Each row below holds a small network's activations on one input, seen along a few directions.
In each table, some parts of the input vary, and every possible input appears once, in random order.
Descriptions start from the smaller parts, as in this example, which fits no table here: one of 5 places around a ring, together with either a single point or one of 11 places around a ring or (one of 3 separate values, together with one of 4 places along a line).
Shared parts are said once, and a part with two or three values counts as separate values.
(in the rows, 128 means zero)

A family of inputs:
r1: [172 141 138 150  97 107  97 173 148 165 116 144 130 132]
r2: [161 114 120 135 140 122 165 146 114 165 122  73 108 151]
r3: [163 112 145 129 107 107 148 159 132 187 116 107 127 155]
r4: [132  99 119 138 142 129 155 109 145 152 154  76 116 151]
r5: [101 126 116 129 104 117  69 166 173 124 141 157 142 115]
r6: [126 166 124 147 129 120 113  78 135 104 151 126 123  88]
r7: [119  92 155  71 167 187 171  67  48  32  77 172 116 154]
r8: [109 111  99 137 118 138  73 241 117 117 123 138 144 125]
r9: [ 79  88 100 124 124 141  73 192 155 108 138 132 152 120]
r10: [133 153 118 138  98 109  65 208 146 133 121 165 145 122]
r11: [130 186 143 131 139 103 159  86 103 155 114 142 127 114]
r12: [152 188 122 149 134 110 117 105 108 114 133 134 126  86]
r13: [109 168 145 135 131 112 154  60 132 146 135 138 132 118]
r14: [ 98  79 155  64 159 196 155  48  80  37 102 159 125 153]
r15: [107 127 120 132 155 139 170  89 129 116 153  93 118 120]
r16: [135  94 142 127 104 117 143 124 165 172 143 110 133 155]
r17: [135 144 113 129 159 127 180 121  96 123 126  93 108 115]
r18: [141 116 132 139  97 122  98 133 179 153 140 144 131 130]
Describe the family of inputs behind these rows. -> one of 2 separate values, together with either a single point or one of 8 places along a line
Changing only the choice among 2 separate values turns r5 into r10. The same change can be made to r13. Which row results? -> r11
Change only the choice among 2 separate values in r1. List by row number the other rows that result. -> r18

A family of inputs:
r19: [144 111 111 135  96 110  73 221 145 159 115 135 142 138]
r20: [120 168 134 128 146 124 146  79 100 113 121 137 123 109]
r21: [148 101 135 118 144 147 171 124  94 125 113 102 113 152]
r22: [158 157 122 159 103  88 113 183 154 201 133 114 132 133]
r23: [153 109 118 150 104 103 104 213 151 191 125 113 136 152]
r24: [131 105 107 161 101 107  91 202 186 183 154 100 138 137]
r25: [131 145 129 115 148 148 134 115  84  77 105 159 121 119]
r26: [122  82 142 110 137 152 168  90 128 122 132 107 119 156]
r27: [116 139 108 155  95 109  55 197 184 140 150 147 148  98]
r28: [101 134 132 110 142 152 126  94 109  79 119 162 133 117]
r29: [136 124 142 121 140 129 174  52 137 134 139 107 113 135]
r30: [119 147 142 125 138 134 142  47 122 106 135 136 123 114]
r31: [103  91 130  97 143 163 131 117 113  86 121 136 132 144]
r32: [100  81 135  96 141 164 129 101 125  81 127 139 129 151]
r33: [117 160 138 127 145 132 142  64 110 111 130 136 128 107]
r34: [161 145 138 129 147 124 178  88 100 134 121 103 109 130]
r35: [137 144 135 124 144 118 178  85 114 141 125 106 115 130]
r36: [100 120 137 108 137 155 123  79 122  74 124 165 131 123]
r37: [109 100 130  99 145 154 135 132 100  90 112 136 129 144]
r38: [130 146 106 166  99  84 101 164 187 191 169 100 132 117]
r39: [133 102 130 102 144 161 136 135  89  87 105 132 122 146]
r40: [127 166 109 168  95  93  74 166 184 163 161 129 142  94]
r41: [126 100 133 114 142 140 172 124 106 130 119 104 120 150]
r42: [143 151 121 144  93 105  72 209 147 144 118 161 141 110]
r43: [107 141 130 111 146 143 130 109  98  80 112 163 129 117]
r44: [123  90 136 111 141 150 170 109 115 129 126 105 121 150]
r45: [146 167 136 131 147 127 150  83  87 107 117 134 115 109]
r46: [114 101 104 143  97 110  59 206 178 152 150 124 147 121]
r47: [150 178 128 160  96  89  88 181 146 168 131 143 138 107]
r48: [136 135 138 122 144 126 176  69 123 139 133 105 117 128]
Changing only one part turns r44 into r33. The same change can be made to r23. Which row results? -> r47
Describe the family of inputs behind these rows. -> one of 5 places around a ring, together with either one of 2 separate values or one of 4 places along a line
Change only the place on the ring of 5 in r36. List by row number the other rows that result. -> r26, r29, r30, r32
Change only the choice among 2 separate values in r22. List by row number the other rows that result. -> r38
List by row number the other rows that have the place on the ring of 5 in common with r37. -> r19, r31, r32, r39, r46

A family of inputs:
r49: [125 155 124 109 156 133 180 121  75 112 116 113 132 115]
r50: [107 154 123 123 128 143  84 106 134  77 141 151 121 105]
r51: [ 67  94 133 102 121 151 112 121 144  88 131 154 158 114]
r52: [156 153 136 133 129 123 136 121 106  96  99 177 111 110]
r53: [136 114 126 117 159 153 169  61  94 122 129  85 107 137]
r54: [141 109 160 122 129 135 182  46 131 144 131 128 115 164]
r55: [128 160 112 130 152 132 154 135 121  87 112 160 112  99]
r56: [109 115 134 118 154 123 200  60 150 129 141 103 109 155]
r57: [142 135 112 143  98  94 148 173 167 173 146  98 115 108]
r58: [183 141 135 137  85  90 126 158 165 179 124 119 125 129]
r59: [ 84  93 137 116 120 159  86 104 138  76 145 144 153 112]
r60: [133 111 137 128 144 138 173  42 140 123 159  94 111 155]
r61: [109  56 106  97 135 158 118 220 122  94 117 134 130 163]
r62: [141 116 162 107 145 145 178  70  83 145  97 117 113 147]
r63: [ 99  90 146  97 107 146  92 104 135 100 117 181 158 124]
r64: [124 154 135 107 115 126  89 108 130  98 117 186 129 121]
r65: [ 89 147 109 143 131  99 113 165 116 158 136 122 140 120]
r66: [139  59 137 101 123 164  97 207 123 103  90 147 129 181]
r67: [ 95 160 119 109 138 133 109 124 145  87 128 165 132 109]
r68: [162 143 142 141 100 105 114 154 169 188 134 143 134 138]
r69: [132 157 133 140 117  96  95 153 112 167 113 144 148 142]
r70: [152 130 117 163 119 108 101 144 173 168 164  94 129 109]
r71: [131 141 109 168 121 119  92 140 149 159 142 101 141 118]
r72: [ 98 148 116 152 114 113 126 169 148 170 141 119 135 127]
r73: [149 150 131 130 151 138 146 101  66  97 131 105 129 117]
r74: [122  54 103 112 126 174  91 199 114  89 118 120 127 160]
r75: [117 141 122 147 115 106 136 171 171 178 156 119 127 120]
r76: [116 144 108 162 142 105  81 140 119 148 137 105 146 115]
r77: [156 149 165 119 132 124 157 109  57 118  95 128 129 129]
r78: [146 157 115 144 142 147 126 116 112  78 128 149 108  99]
r79: [174 126 113 160 105  92 113 149 169 161 157  77 115 104]
r80: [147 152 138 147 100 111 106 153 144 178 118 145 143 145]
r81: [115 119 129 101 170 139 198  81 104 133 112  97 111 134]
Describe the family of inputs behind these rows. -> one of 3 separate values, together with either a single point or one of 4 places along a line or one of 6 places along a line
Changing only the choice among 3 separate values turns r59 into r51. The same change can be made to r60. Which row results? -> r56
Change only the place on the line of 6 in r63. List by row number the other rows that result. -> r52, r54, r62, r64, r77
Change only the choice among 3 separate values in r73. List by row number the other rows that result. -> r49, r77

A family of inputs:
r82: [120 109 138 103 133 152 124 161 100  96  94 169 129 149]
r83: [133  85 135 128 111 124 130 165 148 177 125 106 133 162]
r84: [123  88 126 110 166 159 178  88  94  93 119  99 111 147]
r85: [155 165 104 165 126  99 127 174 126 174 140  90 114 114]
r86: [121 155 135 114 127 131 100 128 106  95 102 185 140 118]
r87: [ 97 132 107 142 110 109  76 162 175 127 158 139 146  98]
r88: [ 90 115 133 109 128 146 107  67 156  98 148 147 131 126]
r89: [117  91 102 131 123 120 128 181 158 160 145  79 131 137]
r90: [118 158 136 130 147 134 156  44 119 103 139 130 121  91]
r91: [142 116  99 144 131 125 112 209 116 150 128  85 122 126]
r92: [105 115 128 101 149 162 135 132  81  68 108 147 128 135]
r93: [145 131 145 121  97 125  80 143 141 119 112 178 141 129]
r94: [144 159 137 125 156 128 183  90  72 122 118 110 116 121]
r95: [115 125 134 135  97 115  74 142 164 147 133 163 153 126]
r96: [131 115 142 128 143 127 177  55 142 146 155  88 119 145]
r97: [112  87 134 124 102 137  96 174 157 145 128 143 148 150]
r98: [168  91 147 112 111 130 139 157 121 150 105 125 122 161]
r99: [ 97  91 103 129 115 135  95 193 165 128 149 117 145 124]
r100: [ 95 132 127 112 142 148 121  66 113  64 130 156 126 102]
r101: [130 141 110 155 119  94 143 145 166 182 160  82 121 124]
r102: [148 130 137 151 105  99 143 130 155 197 139 107 128 147]
r103: [144 185 138 128 131 112 138 105 107 134 106 159 128 109]
r104: [130 113 132 107 160 151 170 119  71  97 104 109 115 142]
r105: [162 159 141 126 141 113 173 114  89 154 105 129 115 137]
r106: [103 157 131 112 142 139 113 101  87  69 114 160 136 107]
r107: [144 189 104 172 123  97  94 169 141 148 144 123 126  90]
r108: [ 97  72 127 101 135 172 132  99 148  95 141 126 128 154]
r109: [100  88 126 103 150 172 147 102 106  65 121 141 121 138]
r110: [119  72 129 107 151 154 165  86 134 121 136  89 119 165]
r111: [148 107 138 104 147 138 161 148  87 126  88 128 114 159]
r112: [124 161  97 158 122 112  60 191 137 112 140 145 142  93]
r113: [122 121  94 146 124 134  76 220 130 115 132 125 141 115]
r114: [125 185 135 126 147 125 148  82  90 105 118 139 127  96]
r115: [114 140 142 131 133 129 143  47 161 132 156 121 125 117]
r116: [132 131 137 128 159 135 190  55  99 118 135  96 114 123]
r117: [119 162 113 162 113  91 110 136 183 159 163 115 131 100]
r118: [183 139 148 137 106 104 152 127 126 176 117 121 119 148]
r119: [135 153 137 156  97  96 107 123 170 178 140 138 135 122]
r120: [142  94 145 109 101 143  99 169 134 118 110 162 135 151]
r121: [169 161 147 139  99 103 116 122 143 155 115 149 127 122]
Changing only one part turns r83 into r104. The same change can be made to r102. Which row results? -> r94
Describe the family of inputs behind these rows. -> one of 5 places around a ring, together with one of 8 places along a line
Change only the place on the line of 8 in r86. List by row number the other rows that result. -> r87, r88, r93, r95, r100, r106, r112
Change only the place on the line of 8 in r121. List by row number the other rows that result. -> r90, r103, r107, r114, r115, r117, r119
